Each row below holds a small network's activations on one input, seen along a few directions.
Each table varies a few parts of the input and shows all the possible inputs, shuffled.
A made-up example of a description, with smaller parts first: one of 3 separate values, together with either a single point or one of 11 places around a ring or (one of 4 places along a line, together with one of 5 places around a ring).
Shared parts are said once, and a part with two or three values counts as separate values.

Other details of the inputs shift rows strongly along two fixed directions, in all tables alike. That doesn't count.

A family of inputs:
r1: [-43 -13  31 -51  41 -14 -51 -31  25 -13   7 -25   5  22]
r2: [  5 -19  23   1 -11  -1  47  38 -13   2  17  -5  54  50]
r3: [-12 -33  36 -27  -6  -2  45  27  -7  14  37 -14  74  78]
r4: [ 23   7  -7  40 -39  18  37   4  19  22  -7   3  12   8]
r5: [ -9   3  -2  -3  -3   4  -3 -10  -3  -2  -5   5 -17 -25]
r6: [-41 -10  30 -54  37  -9 -52 -39  18   0  19 -26   2  23]
r7: [ 10   2  -4  -6  20  -6 -11   1 -11  -4  -3  -5   1   0]
r8: [ -8 -19  14 -28  18  -8   1   7   2  -7   6 -12  34  36]
r9: [ 35  18  -9  42 -40  28  30  -4  11  11 -15   6  -4 -25]
r10: [-23 -21  40   5 -17  -2  53  31  -3   4  18  -4  45  35]
r11: [ -8  -2  -9  -5  -1  -6 -11  -4   8   0   4   6 -10   0]
r12: [-29   2  -2 -38  35 -12 -67 -42  20  -1   0 -14 -30   3]
r13: [  5  17 -16  21   4  -6 -21  -1  -1  -5 -11   8 -34 -26]
r14: [ -2  14 -23  21   7  -8 -14  -5  -1  -2 -22  11 -39 -39]
r15: [ 27   1 -25  18 -20  10  36  20 -24   2 -12  18   0 -20]
r16: [ 12   3   6  22 -32  12  32  23 -14   0  12  13   5  -6]
r17: [ 11  14 -18   5  -6   7 -19 -10  -3 -12  -8  14 -34 -45]
r18: [-10   1  -3   4   7 -12 -12   3   8  -5  -2   2  -9  -1]
r19: [  7  16 -22  14   0  -3 -19  -8  -4   5  -1  11 -35 -28]
r20: [  8   4 -19  33 -28   3  34  20 -11   9  -4  22 -12 -20]
r21: [ 29  14 -32   0   4   7 -20  -9 -16  -8 -16   9 -28 -32]
r22: [ 11  -5 -15 -20   7   1  -9  -4  -5  -7  -4   2   3  -1]
r23: [ 39  15 -29   9  -3  21 -12 -30  14   7 -31  -6 -12 -22]
r24: [ 18  -4  -9  20 -12   2  42  30 -21  -1 -10  10  16  -4]
r25: [-14 -14  43   9 -15  -2  44  33  -6   5  30  -6  45  39]
r26: [-48 -10  26 -45  51 -25 -60 -34  26   2  12 -29  -1  35]
r27: [  7  18  -4  15   2   2 -19  -4  -6 -13 -10   5 -31 -36]
Description of these inputs: one of 3 separate values, together with either a single point or (one of 2 separate values, together with one of 4 places along a line).
The inputs of r7 and r25 match in every part but the choice among 3 separate values. If r15 is changed in the same way as r7 into r25, which row does it become?
> r5
Which other rows does r13 become when the choice among 2 separate values takes its other values? List them by row number.
> r12
Which other rows does r14 become when the choice among 2 separate values takes its other values? List them by row number.
> r20
Which other rows does r5 become when the place on the line of 4 takes its other values? List them by row number.
> r6, r16, r17

A family of inputs:
r28: [ 10  -1   8  31 -62  21  67  29   4  11  25  17  24  17]
r29: [-14   3 -28  11  31 -38 -29  14   6  -3  -7   8 -24   8]
r30: [ 29  -5  13  35 -19  10  76  39 -19   2 -13  -2  49   9]
r31: [-26   1  26 -42  34  -3 -86 -62  45   2   2 -32 -12  15]
r32: [ 12   5  18  54 -40  -6  50  62 -22  -4  32  28  11  -4]
r33: [ 11   3 -39 -12   8   4 -13 -23 -16  -2 -27  13 -32 -48]
r34: [ -3  -3 -39  -4  11 -13 -21 -21  31  20 -10  -2 -12  21]
r35: [ 23  16 -21   1  24 -13 -41   6 -24 -24  -1  13 -32 -42]
r36: [ -8  -2   1 -65  47   3 -84 -60  26 -17 -18 -32 -10  15]
r37: [ 31  19 -47  -3  -4  14 -18 -15 -24  -6 -14  19 -45 -48]
r38: [ 24  16  23  60 -41  17  64  36  -7   3   8   2  21   6]
r39: [-49 -32  37 -24 -13  -3  36   2  13  19  23  -8  41  45]
r40: [ 22   7 -33   0  -8  12   8  -1 -24   1 -12  18 -20 -34]
r41: [-14  -9   4 -65  51   2 -76 -57  28 -13 -23 -32  -2  12]
r42: [ 20  -9  -7  -8 -27  17  38  13  -5   1  14   5  30  23]
r43: [-12 -13  19  12  18 -19  23  14  25  25   3 -27  49  77]
r44: [-42 -16  49 -10  -3 -16  16  32   4 -13  40  -4  32  49]
r45: [  5 -10 -16  47 -26 -19  61  59 -19  25   9  19  20  37]
r46: [ 38  22 -74  59 -27  -3  20  17 -15  23 -22  35 -46 -37]
r47: [ 16 -10   7  15 -32   6  63  54 -42  -1  21  16  31  23]
r48: [ 13 -17   9 -23 -14   9  22   5   3  12  28  -5  46  41]
r49: [ 14   0 -24 -21   3  13  -8 -19   4  -3 -11   3  -5 -16]
r50: [ 21  22 -46  -2  26   0 -46 -17 -31 -18 -33  15 -67 -75]
r51: [-25   8   7   4  15 -15 -25   6   1 -20   2   8 -29 -27]
r52: [ 13   8   6 -10  31   6 -14 -14  -1  -8 -20 -21   7  -5]
r53: [ 42  -9  -9  35 -43  19  68  36 -16   0 -21  15  34  -3]
r54: [ 24 -12  16  -8 -12  11  12   9   1   6  11 -10  46  38]
r55: [ 46  32 -38  56 -49  22  15   3  -3   8  -2  32 -43 -65]
r56: [ -6   6  -9  -1 -13  12  -7 -21  20   4  -3   4 -19 -20]
r57: [-45 -26  58 -21  -2 -13  12  15   2  16  50 -15  43  63]
r58: [ 21  24 -19  29 -15  18 -23 -19  13  -6 -31   9 -44 -54]
r59: [ -8  15  21  10  17   4 -16 -20  17  -2 -13 -19  -9 -11]
r60: [-41 -17   3 -69  63 -21 -65 -43   0 -12 -16 -22 -15  -2]
r61: [ 23  29 -30  59 -32   9  20  26 -33  -5 -16  36 -57 -76]
r62: [ 37  36 -20  75 -22  14  28   8  -8  -4 -40  16 -39 -77]
r63: [-22 -10  66  -4   6  -3  13   1  23  15  33 -34  55  63]
r64: [-26   0   1 -16   1   3 -16 -24   9   8   4   1 -20 -10]
r65: [-18   6  -2 -12  -7   6 -17 -22   5   5  11   3 -25  -7]
r66: [ 17  -6 -18  35 -20  -6  27  22  18  23 -11   1  23  42]
r67: [-30 -30  43 -41  17 -18  15  33  -9 -18  38 -13  58  71]
r68: [-29 -17  -9 -78  51  -6 -63 -66  31  -7 -19 -25  -6   3]
r69: [-56  -1  22 -55  46 -16 -80 -48  16  -9   9 -22 -36   7]
r70: [ 14 -10   9   3 -10  -3  27  33 -34   5  25   7  25  17]
r71: [  1 -17  49 -23  20  -1  14   6   4   7  25 -36  70  67]
r72: [-52 -30  44 -14  -3 -14  31  18   1   9  21  -8  35  39]
r73: [-29 -23  54 -20 -17   8  15   0  31   7  26 -24  53  74]
r74: [ -7  -3  -3 -21  31 -15 -23  11 -15 -26  -3   3  -7 -12]
r75: [ 37  17 -42  43  -9  -5  23  40 -41 -28 -29  38 -34 -74]
r76: [ 32  21 -46  -8  10   8 -43 -29 -19   1 -11  14 -49 -54]
r77: [-13  -2   9   0  -1   5 -17 -26  27   0 -23  -9  -7 -11]
r78: [ 36   3  18  30 -24  16  67  41 -20  -2   6  -6  49  28]
r79: [  2   7 -21  18 -24  10  13 -14  15   4 -16  15 -24 -41]
r80: [-17  17 -16  14  20 -18 -38  -7  -1 -24 -22  16 -58 -68]
r81: [-44  -2  15 -55  36  -9 -77 -62  27  11  19 -21 -24   9]
What do these inputs look like to the network?
> one of 6 places along a line, together with either a single point or (one of 2 separate values, together with one of 4 places along a line)
The inputs of r51 and r58 match in every part but the place on the line of 6. If r35 is changed in the same way as r51 into r58, which row does it become?
> r54
The inputs of r42 and r67 match in every part but the place on the line of 6. If r34 is changed in the same way as r42 into r67, which row does it become?
> r29
A walk changes only the place on the line of 4. It starts at r71 and steps to r78. List the rest of the walk in order.
> r52, r30
Which other rows agree with r40 in the place on the line of 6? List them by row number.
> r33, r37, r39, r46, r64, r65, r76, r81
Which other rows does r42 become when the choice among 2 separate values takes its other values? List them by row number.
> r28
Which other rows does r36 become when the choice among 2 separate values takes its other values? List them by row number.
> r73
Which other rows agree with r50 in the place on the line of 6? List them by row number.
> r45, r47, r57, r60, r61, r69, r70, r72
